Each row below holds a small network's activations on one input, seen along a few directions.
In each table, some parts of the input vary, and every possible input appears once, in random order.
Descriptions start from the smaller parts, as in this example, which fits no table here: one of 3 separate values, together with either a single point or one of 11 places along a line or (one of 4 places along a line, together with one of 5 places around a ring).
Shared parts are said once, and a part with two or three values counts as separate values.
In the rows, zero is written as 128.

Other details of the inputs vary at random and push rows far along three fixed directions, the same in every table; ignore that.

Rows:
x1: [149 105 144  58  55 112 129 111 139 112 160]
x2: [105 115  66 161 151  99 148 103 163 131 156]
x3: [ 99 141 116 188 192 135 136 131 124 160  86]
x4: [154 131 121 176 106 138 159 131  86 121 101]
x5: [ 97 125  99 183 193 127 133 135 104 154  95]
x6: [140 131 172  87 106 115 140 144  81  85 102]
x7: [ 86 122 162 117 182 159  99 176 124 123 114]
x8: [164 121 100 137  60 134 160  92 149 165 153]
x9: [108 116 129  91 146 102 113 131 160 102 188]
x10: [161 142 159  73  60 140 120 108 154 117 160]
x11: [128 119 133  91 152  93  96 118 159 111 178]
x12: [173 106  85 144  69 116 153  86 144 118 140]
x13: [155 113  88 133  60 103 168  81 141 134 136]
x14: [145 128 149  77  48 150 105 113 153 115 155]
x15: [103 149 126  99 145 137  88 108 169 103 157]
x16: [ 97 115 112 188 187 123 130 151 107 169 111]
x17: [134 129 167  93 101 174 123 148 102  98  88]
x18: [123 128  88 166 150 100 128  97 162 171 168]
x19: [153 137 123 171 109 151 170 133  94 126  99]
x20: [171 125 103 155  61 122 153  99 143 137 170]
x21: [ 89 103 110 191 183 107 148 168 112 147 118]
x22: [112 154 129  88 154 133 100 104 172 112 154]
x23: [148 130 147 170  98 141 154 136 108 164  92]
x24: [118 143 134  86 153 123 107 120 162 128 181]
x25: [125 147  76 167 158 102 133  87 157 144 160]
x26: [158 131  96 139  60 144 153  76 157 148 126]
x27: [154 148 160  77  51 131 106 105 150 118 158]
x28: [ 85 137 170 127 178 145  89 173 118 118 120]
x29: [155 106 184  91 108 120 117 151  86 110 104]
x30: [126 135 171  89  94 159 108 135  95 114  78]
x31: [126 163  24 137 143 113 147 143 191 151 134]
x32: [139 118 174  91 103 165 129 165  92 113 113]
x33: [116 133 129  92 152 137 108 127 164 117 187]
x34: [100  99 157 109 191 119  96 167 104 121 112]
x35: [160 139 117 149  48 121 138  85 156 165 143]
x36: [116 138 122  80 158 117  95  96 152 117 156]
x37: [ 90 130 146  99 195 152 109 151 106 122 100]
x38: [162 104 134 181 106 118 156 149  92 125 112]
x39: [140 122 159  91 104 156 121 146  82  92  99]
x40: [136 155 180  96  97 147 112 137  94 102  88]
x41: [146 129 186  85 107 149 128 151  89 127 107]
x42: [154 115 165  98 113 134 124 146  84  73 102]
x43: [165 124 125 172 112 109 159 125  87 121  91]
x44: [125 120 122  80 161 100  96  97 155 106 152]
x45: [125  99  76 170 149 100 129 112 168 146 169]
x46: [155 132 139 175 103 121 155 141  86 148 112]
x47: [135 133 124 175  90 153 145 130 104 136  80]
x48: [110 143 124  94 153 146 101 111 174 101 159]
x49: [ 89 123 149 113 193 119 119 165 102  85 116]
x50: [114 116  89 162 147  77 144 104 165 161 166]
x51: [110 127 135  85 147  88 112 124 158 112 182]
x52: [ 99 108 144 104 197 123  99 150 101 106  96]
x53: [103 125 131  86 141 141  95 117 176 138 161]
x54: [157 149  90 147  89 134 169 198 117 156  85]
x55: [110 118 121  91 145 130  94 125 158 119 181]
x56: [104 140 109 182 200 130 145 132 111 160  95]
x57: [145 121 127 162 103 105 173 124  87 133  86]
x58: [ 78 128 165 115 175 144  84 163 117 139 104]
x59: [147 129 142 181  97 152 158 149 109 142 106]
x60: [ 93 147 116 192 185 127 122 129 119 162  84]
x61: [115 131  66 161 156 134 143  98 168 147 155]
x62: [156 147 128 166 110 139 169 126  91 138  93]
Description of these inputs: one of 2 separate values, together with either a single point or (one of 5 places around a ring, together with one of 6 places along a line).
Question: The inputs of x57 and x50 match in every part but the choice among 2 separate values. If x17 is changed in the same way as x57 into x50, which row does it become?
Answer: x7
Question: The inputs of x45 and x12 match in every part but the choice among 2 separate values. If x10 is changed in the same way as x45 into x12, which row does it become?
Answer: x22
Question: Start at x49 and move only the place on the line of 6, one step at a time. The first step leads to x42. Which rows follow, in order?
Answer: x4, x19, x48, x15
Question: Which other rows does x60 become when the place on the ring of 5 takes its other values? List them by row number.
Answer: x15, x30, x40, x47

Rows:
x63: [114 127 101 145 116 135 131 115 171 138 160]
x64: [ 97 144 152  94 175 136  97 124 145 115 155]
x65: [138  74 119 150 130  61 137 119 136 125 197]
x66: [113 129 166 123 157 137 119 177 101 151 100]
x67: [141 133 133 177 119 126 150 121 108 173  97]
x68: [135 124 129 176 118 135 148 116 105 174  97]
x69: [194 122 146  95  24 139 172 107  74 106  89]
x70: [100 124 117  68 176 122 107 143 141 110 149]
x71: [131 135 117 189 107 141 149 147 112 147 110]
x72: [136 126  97 140 136 134 130  86 155 132 158]
x73: [124 148 113 150 124 118 128  95 162 134 157]
x74: [136 122  91 138 131 136 134 112 160 137 166]
x75: [146 131 111 187 122 138 145 121 103 131  96]
x76: [105 142 128  78 177 104 103 124 141  97 135]
x77: [106 116 134 115 158 131 132 174  97 108  83]
x78: [132 127 122 183 112 148 161 144 109 156 118]
x79: [135 128 118 179 106 130 140 145 114 170  98]
x80: [126 140 107 142 124 128 137 119 165 147 171]
x81: [135 119 124 174 112 137 152 142 111 179 106]
x82: [141 132  95 138 132 126 137 117 163 136 166]
x83: [125 133 160 131 171 145 125 152  90 113  96]
x84: [140 132  97 171 122 115 156 121  97 132  84]
x85: [159 118 183  49  60 149 134 138  70  70  70]
x86: [119 130 140 112 164 124 139 177  91 117  95]
x87: [150 140 195  24  69 135  88 115 130  99 135]
x88: [128 118  89 141 124 134 131 113 170 127 155]
x89: [132 131 128 186 118 146 157 118 102 150 109]
x90: [187 135 127  54  22 114 147 110 140  94 145]
x91: [127 137 109 138 119 109 123 120 170 163 154]
x92: [ 99 117 161 127 151 145 112 173 107 143  88]
x93: [138 136  96 143 128 118 132 120 166 129 161]
x94: [192  77 169  79  29  78 138  83 109  86 186]
x95: [114 131 106 148 121 133 127  89 165 132 151]
x96: [110 141 141  95 178 126  92 125 147  97 145]
x97: [107 137 127  73 182 111 108 122 138 104 139]
x98: [ 99 121 166 131 157 143 109 148 101 138  79]
x99: [123 144 108 147 119 120 132 121 168 139 166]
x100: [106 133 162 133 156 138 101 150  94 139  83]
x101: [ 91 143 142 100 168 138  83 123 145 107 148]
x102: [105 131 126  92 171 139  86 147 149 101 151]
x103: [111 120 154 135 164 153 118 148  96 104  85]
x104: [129 131  73 126 125 105 133 117 157 128 146]
Question: The inputs of x72 and x74 match in every part but one. If x75 is changed in the same way as x72 into x74, which row does it become?
Answer: x102
Question: The inputs of x63 and x95 match in every part but one. If x65 is changed in the same way as x63 into x95, which row does it become?
Answer: x94
Question: Describe the family of inputs behind these rows.
Answer: one of 2 separate values, together with either a single point or (one of 4 places along a line, together with one of 5 places around a ring)
Question: Start at x98 and move only the place on the ring of 5, one step at a time. The first step leads to x68. Which rows follow, in order?
Answer: x67, x87, x100

Rows:
x105: [106 141  90 217 192 106 158 126 109 131 107]
x106: [161 104 172  53  60 120 118 138 116  97 155]
x107: [127 125 176  90 147 146 130 186  67  78  88]
x108: [113 102 212 100 137 114 112 170  63 106  94]
x109: [112 106 124  78 127  84 103 117 180 121 203]
x110: [144 152  80 171  99 129 139 108 182 167 153]
x111: [138 161  97 167 105 124 145  76 173 187 153]
x112: [ 81 109 150 123 213 100  89 142 124 126 143]
x113: [171 111 158  52  73 134 130 132 122  82 143]
x114: [160 123 132 151  38 171 160  93 113 146 101]
x115: [144 128 127 166 114 130 166 148  53 145  18]
x116: [ 75 139 132 123 194 160  85 168 148 121 124]
x117: [187 126 124 151  47 127 176  94  97 111 110]
x118: [133 108 186  94 144 144 113 191  62 100 102]
x119: [115 113  98 215 198 107 155 124 115 151 106]
x120: [122 143  97  77 139 110 115 109 176  86 191]
x121: [100 127 110  73 125 160  99 106 190 126 179]
x122: [118 158 128  85 131 135  80  91 192 127 171]
x123: [ 79 160 147 109 203 142  98 167 144 154 132]
x124: [193 109 133 156  46 124 160  98  91 134 123]
x125: [138 133  40 145 111 100 156  98 170 161 127]
x126: [ 97 138 104 221 173 149 128 131 129 160  93]
Question: Describe the family of inputs behind these rows.
Answer: one of 2 separate values, together with either a single point or one of 4 places along a line or one of 6 places along a line
Question: The inputs of x115 and x125 match in every part but the choice among 2 separate values. If x124 is changed in the same way as x115 into x125, which row does it become?
Answer: x118
Question: Start at x123 and move only the place on the line of 4, one step at a time. The first step leads to x110. Which rows follow, in order?
Answer: x116, x121
